These are the activations of a small neural network, seen along a few directions. Each row is one input.
Each table varies a few parts of the input and shows all the possible inputs, shuffled.
A made-up example of a description, with smaller parts first: ring(5) and (point or line(9) or (values(3) and line(4))).
Shared parts are said once, and a part with two or three values counts as separate values.
In the rows, zero is written as 128.

Other details of the inputs vary at random and push rows far along two fixed directions, the same in every table; ignore that.

Table:
row 1: [ 83 184 100 104 119 155 137 136 148 149 129 113 165]
row 2: [ 77 193 124 108 107 154 128 130 152 145 115 144 141]
row 3: [129 160 145 122 213 159  89  76 211 144 157 120 118]
row 4: [113 144 130 115 229 143 114  97 208 129 153 159  83]
row 5: [209  53 134 166 117  94 121 133  59  98 127  96 113]
row 6: [ 97 159 118  91  95 159 126 133 171 156 128 131 170]
row 7: [ 84 125 112 107  62 123 154 148 110 154 128 133 179]
row 8: [150 108 152 168 178  93 116  90 106 117 148 129  94]
row 9: [135 155 115 122 191 139 119 119 172 114 130 132  94]
row 10: [201  61 167 172 111  94 118 132  64  95 107 122  93]
row 11: [178  85 147 138 142 132 105 115 137 118 134 121 112]
row 12: [ 91 162 123 118  59 134 148 160 109 134  86 148 133]
row 13: [152  78 145 144 147 106 134 131 113 107 133 142 100]
row 14: [155 127 116 113 205 156 101  93 184 130 157 111 133]
row 15: [107  98 118 114  84 125 148 153 115 134 130 138 147]
row 16: [148  84 152 175 102  74 133 115  44 131 133 105 132]
row 17: [ 90 182 104 121  73 125 153 157  91 132 109 123 150]
row 18: [104 144 101 105  69 139 160 185 110 118  99 136 147]
Description of these inputs: values(3) and ring(6).
Changing only the ring(6) part turns row 2 into row 12. The same change can be made to row 8. Which row results?
> row 4
Start at row 18 and move only the ring(6) part, one step at a time. The first step leads to row 9. Which rows follow, in order?
> row 17, row 1, row 14, row 5

Table:
row 19: [ 92 178 116 117 101 114 136 121 135 151 117 141 132]
row 20: [150  72 143 134 180 134 121 122 144 118 155 124 118]
row 21: [156 125 140 142 166 101 115  99 146 116 132 148  76]
row 22: [137 118 108 107 178 129 131 126 175 117 140 151  98]
row 23: [ 83 123 120 106 117 147 153 163 135 127 125 155 136]
row 24: [115 126 112  92  88 134 140 146 160 145 121 144 143]
row 25: [128 131 112 133 139 102 141 131 118 114 126 144  99]
row 26: [109 179 127 120  99 149 125 130 136 143 113 111 156]
row 27: [ 81 155 140 123 104 140 132 120 132 159 132 126 164]
row 28: [110 137  94  96 105 129 145 139 142 147 138 121 167]
row 29: [142 122 127 108 162 129 120 116 185 125 132 157  94]
row 30: [ 70 149 122 120 122 138 151 152 124 127 125 154 128]
row 31: [159  75 104 155  75 116 117 120  34 118 125 113 141]
row 32: [ 97 162  97 111 112 121 145 126 131 150 133 119 159]
row 33: [ 67 163 122 127 126 133 145 135 116 143 131 135 145]
row 34: [174  92 150 155  72 107 133 159  65  98  88 126 107]
row 35: [163 138 152 150 169 128 106 114 142 101 119 133  78]
row 36: [183 100 148 132 159 143 103 122 158 111 129 116 107]
row 37: [177 111 130 136 177 138 108 115 141 112 145  94 130]
row 38: [110 122  94  91 104 134 151 156 150 137 129 137 147]
row 39: [129 100 151 115 165 152 113 117 182 135 149 139 124]
row 40: [136 114 165 153 174 119 112 103 137 116 138 148  86]
row 41: [176  76 130 150  83 112 140 166  60 100 106 101 132]
row 42: [ 98 172 108 118 117 148 145 162 129 112 106 139 121]
row 43: [104 174 108 119 115 149 136 140 127 135 120 105 161]
row 44: [154 148 134 157 189 123 111 107 124 108 132 107 100]
row 45: [105 138  99 106  85 167 108 114 130 148 128 141 154]
row 46: [132 102 153 131 122 130 119 115 128 143 143 118 152]
row 47: [156 139 139 117 161 157 101 110 179 130 139 109 136]
row 48: [149  68 144 157  89  98 140 139  48 126 134 101 158]
row 49: [132 129 166 160 178 114 106  87 129 132 144 128 103]
row 50: [ 77 151 122 122 120 140 143 130 122 150 140 120 168]
row 51: [159 152 153 158 173 123 100  97 134 117 125 113  95]
row 52: [115 141 113  97  89 129 134 129 152 155 130 128 162]
row 53: [102 166 116 112  96 121 134 116 141 159 126 126 154]
row 54: [146  69 163 157  77  97 139 148  60 114 108 141 115]
row 55: [121 158 111 128 186 114 123  99 156 133 146 130 107]
row 56: [169  88 131 154  89 107 144 169  55  90  96 119 112]
What is each input in this table made of?
> values(2) and (point or (values(3) and ring(6)))
Changing only the values(2) part turns row 54 into row 23. The same change can be made to row 26. Which row results?
> row 43
Change only the ring(6) part in row 55. List by row number the other rows that result.
> row 22, row 25, row 28, row 32, row 38
Change only the values(2) part in row 28. List by row number the other rows that result.
> row 52
Change only the values(2) part in row 51. List by row number the other rows that result.
> row 44
